A small network was shown many inputs. Here are its activations along a few directions, one row for each input.
In each table, some parts of the input vary, and every possible input appears once, in random order.
A made-up example of a description, with smaller parts first: one of 8 places around a ring, together with either a single point or one of 9 places along a line or (one of 3 separate values, together with one of 4 places along a line).
Shared parts are said once, and a part with two or three values counts as separate values.

Other details of the inputs vary at random and push rows far along two fixed directions, the same in every table; ignore that.
These rows show it; all are for the same input, with only those details redrawn:
[-10  30   5 -15 -22  45 -33 -47  -3 -34  19 -31  15]
[ -9  24   3  -8 -16  30 -18 -33  -3 -21  12 -15   8]
[-10  30   5 -14 -23  45 -33 -47  -4 -33  19 -32  15]
[ -7   5  11 -15  -5  13  31   2  30  -2  -4  16 -24]
[ -3   5 -42  70  38 -77  19  35 -61  53 -18  82  21]
[ -6   5  11 -14  -4  13  31   1  31  -3  -4  16 -24]
[ -7  27 -38  50  12 -30 -34 -14 -74  16   6  27  46]
[ -9  24   3  -7 -15  30 -19 -33  -2 -22  12 -15   8]

A family of inputs:
R1: [-44  -4 -34  35   0 -26 -66   9 -64 -11  -6 -15  94]
R2: [ 13   1   4   7  29 -11  26  25   8  43  -9  13 -32]
R3: [ -7   5  11 -13  -4  13  31   1  32  -3  -4  16 -25]
R4: [-26 -34  10  -9  23 -28  20  68  33  28 -31 -11  -8]
R5: [  2  -9  -4 -19  -6   5  38  -8  38  -9 -21   8 -14]
R6: [ 20  -9   5 -20  14   6  25  -2  36  16 -21 -20 -30]
R7: [  3 -40 -15  14  -3 -28  40   9  19   9 -17  27  -8]
R8: [ 26   4  27 -13   9   6  13  34  25  22   1   3 -38]
R9: [ 22 -35  16 -24   6   1   9  15  29   2   2 -20 -37]
R10: [  5 -16  26 -16  -8 -10  33  26  19 -18   9  18 -20]
R11: [ 24  11 -19  42  26 -44 -50  17 -88  22  25  -6  38]
R12: [  7   1  11   4   0 -18  24  33   8  11  -5  48 -15]
R13: [  0 -15   4 -20 -34  33 -40 -40  -9 -55  20 -39  19]
R14: [ 16  -9  -2 -15 -18  33 -46 -51   1 -10  14 -72  10]
The inputs of R3 and R2 match in every part but one. If R13 is changed in the same way as R3 into R2, which row does it become?
> R9
Describe the family of inputs behind these rows.
> one of 2 separate values, together with either a single point or one of 6 places around a ring
Change only the choice among 2 separate values in R4. List by row number the other rows that result.
> R1

A family of inputs:
R15: [  0   4   5  -6 -13  14  -8 -15  -4 -26  14   0   0]
R16: [  5   4   2  -9   8   3  32   0  23  10  -4  11 -23]
R17: [ -9   2 -28  31  14 -38  15   7 -29  17  -9  33  21]
R18: [-14  17  -9  -2  -5   6  -6 -17  -6  -8   1  -7  18]
R19: [  2  -7   2  16  29 -38  63  56  16  38 -20  65 -35]
R20: [  5  -1   5  -8   4   5  26  -3  26  11  -8  12 -23]
R21: [  2  11 -38  53  21 -41 -12  14 -55  41 -17  43  29]
R22: [  1 -46  26 -35  -6  19  23  19  59  -8   0 -32 -38]
R23: [  0  -4  12 -14   8   7  45  12  43  14 -18  19 -31]
R24: [  7 -39  29 -36  -5  17  22  15  58   1   2 -35 -45]
R25: [ -1  -9  -2   4  13 -24 -20  26 -16   9 -12 -15  23]
R26: [ -3 -22 -21  39  35 -50 -10  41 -39  52 -12   8  11]
R27: [-12  -7  13 -19  -2   8  42   9  50   2 -17  15 -25]
R28: [  3 -22  27 -36  -8  17   7  17  43 -22  -8 -39  -9]
R29: [  7  12 -19  42  23 -44   0  27 -48  37   3  54  11]
R30: [ 10  11 -10  34   5 -27 -14   2 -46  12  15  30  16]
R31: [ 10  -6  23 -15  -5   4  41  13  36  -5   1  19 -44]
R32: [ -7 -18  -5   8  11 -28  54  27  28  19 -24  46 -20]
R33: [  5 -17 -33  47  36 -55 -25  32 -58  53  -4   9  19]
R34: [  1 -19  20 -33 -15  25  41 -11  60 -19  -8   1 -36]
R35: [  1  -1  19 -19 -21  24   0 -11  15 -26  16   2  -9]
R36: [  7   8   7 -14 -20  33 -14 -44   9 -24  10 -28  -1]
R37: [ 15   9  14 -32  -9  32 -55 -22   0 -24  13 -73  16]
R38: [-11  19   9  -5 -24  28 -32 -23 -12 -30  22 -15  22]
R39: [ 10   3 -19  26  22 -32 -42  17 -52  21  -7 -19  39]
R40: [ 23  -7 -23  26  17 -43 -37  14 -55  16   0 -13  36]
R41: [-14  25  -2  13  -7   4 -36 -10 -33  -9  16   4  32]
R42: [  1  31   9 -22 -18  49 -38 -50  -7 -34  21 -45   7]
R43: [-13 -10   2  -5 -14  26 -57 -22 -14 -23  18 -69  29]
R44: [  8  13 -23  26   4 -15 -16 -25 -44   5   7   5  24]
R45: [ -2  20 -24  23  14 -13  -7 -10 -36  16  -1   9  25]
R46: [ 10   3   1  -5 -19  18  -6 -23  10  -9   2  -7  -7]
R47: [ -6  -9  -3   1  -7  -3  23  10  23   5 -15  24  -8]
R48: [  9 -10  16 -15   0  -2  49  10  33   2  -6  20 -42]
R49: [  1 -16  13 -22  -5   5  46   8  35 -11  -7  20 -37]
R50: [  0   8 -20  10  -6   1 -19 -34 -29 -17  10  -7  26]
R51: [  6   1  10 -17  -7  19  16  -5  35   5  -8   4 -26]
R52: [ -4  40   9  -7 -23  48 -59 -41 -26 -30  29 -38  30]
R53: [ -5  18  20 -33 -13  47   1 -25  25 -24   6 -28 -15]
R54: [-13 -38   3   9  24 -35  25  53  14  38 -20  12 -18]
R55: [  5  23   4  -1  -4  19 -20 -17 -10 -13  17  -8   1]
R56: [ -9  -6  -1   2   2 -11  31  22  29  17 -21  34 -14]
R57: [-10  12   4  -5 -13  15  -8 -10   0 -24  12  -3   7]
R58: [  3  -4  -3  -7 -20  18  -7 -21  11 -17   0  -2   0]
R59: [-17  36   3  -8 -23  38 -57 -41 -24 -41  24 -38  33]
R60: [ 16 -28   2  -9   9 -19  -1  25   3  -2  -8 -12   6]
R61: [-13   2   1  -1   9 -14  30  17  12   8 -12  28 -13]
R62: [-10  16 -27  29   2 -18 -26 -14 -53  -4   6   9  38]
Describe the family of inputs behind these rows.
> one of 6 places around a ring, together with either one of 2 separate values or one of 6 places along a line
The inputs of R52 and R41 match in every part but the place on the ring of 6. If R45 is changed in the same way as R52 into R41, which row does it become?
> R18
Change only the choice among 2 separate values in R39. List by row number the other rows that result.
> R26
Change only the choice among 2 separate values in R60. List by row number the other rows that result.
> R22
Start at R21 and move only the place on the ring of 6, one step at a time. The first step leads to R56. Which rows follow, in order?
> R47, R58, R46, R51

A family of inputs:
R63: [-17   9  20 -37 -27  48  20 -29  51 -41   5 -30  -7]
R64: [ -9   5 -12  11  -5  10 -64 -14 -43 -15  14 -29  45]
R65: [  8   1  27 -34 -12  43  27 -12  57  -4   3 -28 -38]
R66: [ 21 -15  25 -23   7   1  44  20  42   5  -4  11 -42]
R67: [ -2 -18 -18  43  25 -51  -8  43 -51  34   8  35  15]
R68: [ 14   8 -26  29   8 -36 -36   4 -52  11  -4   5  43]
R69: [ 15   6  33 -30 -20  33  20  -5  43 -13   9 -13 -36]
R70: [-14  22 -36  41  13 -36 -18 -13 -70  -3   3  27  46]
R71: [-13   2  11 -21   0   7  42   8  39   5 -10  26 -33]
R72: [  1  30 -20  42   6 -18 -37  -8 -56  12   6  25  28]
R73: [  8  38 -24  25  -2  13 -75 -54 -80  -8  28 -36  45]
R74: [-15   4  19 -40 -24  56 -45 -35  20 -42  14 -70   5]
R75: [ -4 -28   5   9  12 -37  30  55  19  26 -21  34 -15]
R76: [ -4  28 -36  49  24 -30 -33  -9 -72  26   2  29  26]
R77: [ -9  11  20 -22 -20  18  20   0  37 -11   0  15 -16]
R78: [  5  14 -25  10   0   3 -52 -29 -36  -2   2 -40  48]
R79: [  5  13  13 -48 -23  51 -37 -44  19 -41  10 -70   5]
R80: [-11 -37  -1   6  21 -33  48  57  36  40 -29  28 -23]
R81: [-11 -16  20 -20  -8  23  -2   4  31  -4  13 -39 -14]
R82: [ 18  -2 -25  38  38 -60   9  20 -47  41  -8  35   4]
R83: [ 18 -42 -25  17   4 -37  51   9  15  18 -15  56 -36]
R84: [ -7   9 -22  42   9 -52  16  21 -42   8  -6  58  28]
R85: [  0  11  29 -30 -12  45  19  -5  47 -17   4   2 -40]
R86: [ -5  -5   5  10  -8  -6 -31   7 -23  -4  20 -16  15]
R87: [ 15 -21  -4   0  20 -32  38  42  15  23 -21  34 -15]
R88: [-10  21 -19  23  -4  -7 -23 -18 -51 -23  14  16  44]
R89: [-11  25 -11  10  -8  11 -29 -21 -30  -9  12  10  29]
R90: [ -4  -1  -4  14  18 -13  41  24  23  34 -19  37 -28]
R91: [ 11  39   1  -5 -25  55 -75 -63 -44 -37  39 -56  35]
R92: [ 12   8  -7   7   6   0 -18 -21 -15   7   6 -26  15]
R93: [-17   8  12 -25 -15  32  23 -13  49  -5  -5  -5 -16]
R94: [ -7 -26  20 -17   7  -5  28  31  30  10   4  -2 -39]
R95: [ -7   6  20 -45 -29  66 -40 -46  31 -46   5 -87  13]
R96: [  4 -28  20 -24   7  -4  46  39  46   1 -22  13 -34]
R97: [ -1 -17   7 -15  11  -9  24  19  20   1 -21  -1 -19]
R98: [ -6 -43   4  -4 -14   3  50 -10  47   2 -15  21 -33]
R99: [ 23  -5 -15  37  26 -60  16  31 -33  37  -9  42   4]
R100: [  3 -13  21 -22  -9   7  11  14  31 -15 -14 -13 -12]
Describe the family of inputs behind these rows.
> either one of 2 separate values or (one of 4 places along a line, together with one of 9 places along a line)
Change only the place on the line of 9 in R79. List by row number the other rows that result.
> R70, R71, R73, R74, R76, R82, R94, R97
List by row number the other inputs of the same sort as R83.
> R98

A family of inputs:
R101: [ 10  -8  -7  15  17 -29   1  21 -15  21  -6   6   0]
R102: [ -9  10   8 -16 -16  24 -38 -24  -7 -28  15 -43  22]
R103: [ -7   7  -1  -5 -10   4  22 -11  20  -7 -11  31 -15]
R104: [ 13 -19 -17  23  24 -37   9  24 -18  34 -14  18   0]
R105: [ -6   2 -12  13   1  -8 -31  -8 -28  -4   5 -20  30]
R106: [  3  19  -3  14   6 -16  48  16   9  15 -13  63 -11]
R107: [ -8 -17   9  -8   3   1  17  25  24   4  -7   6 -13]
R108: [  6  -9  45 -59 -17  43  21   1  71 -24   4 -39 -46]
R109: [ -1 -24  -6   6  14 -29  32  31  14  22 -17  19 -10]
R110: [  6 -18  33 -35  -1  13  38  29  58   1  -8  -5 -48]
R111: [  0  24  -3  -7 -25  34 -30 -51 -23 -44  23 -16  21]
R112: [ -3  -8 -21  22   7 -15 -25  -6 -32   8  -3  -9  31]
R113: [  6   0 -18  28  18 -22 -28  14 -41  20   2   7  21]
R114: [  0   2  14  -5 -11   9  43  -2  35   5   4  32 -36]
R115: [-12  13  16 -27 -28  49 -50 -35   2 -42  20 -62  21]
R116: [ 11  -1 -11   7   5  -6 -26  -7 -22   7   4 -22  15]
R117: [ -8  28 -26  31  15 -15  -3 -16 -46  12   3  33  16]
Describe the family of inputs behind these rows.
> either one of 5 separate values or (one of 2 separate values, together with one of 6 places along a line)
Change only the choice among 2 separate values in R104. List by row number the other rows that result.
> R112
List by row number the other inputs of the same sort as R117.
> R103, R106, R111, R114
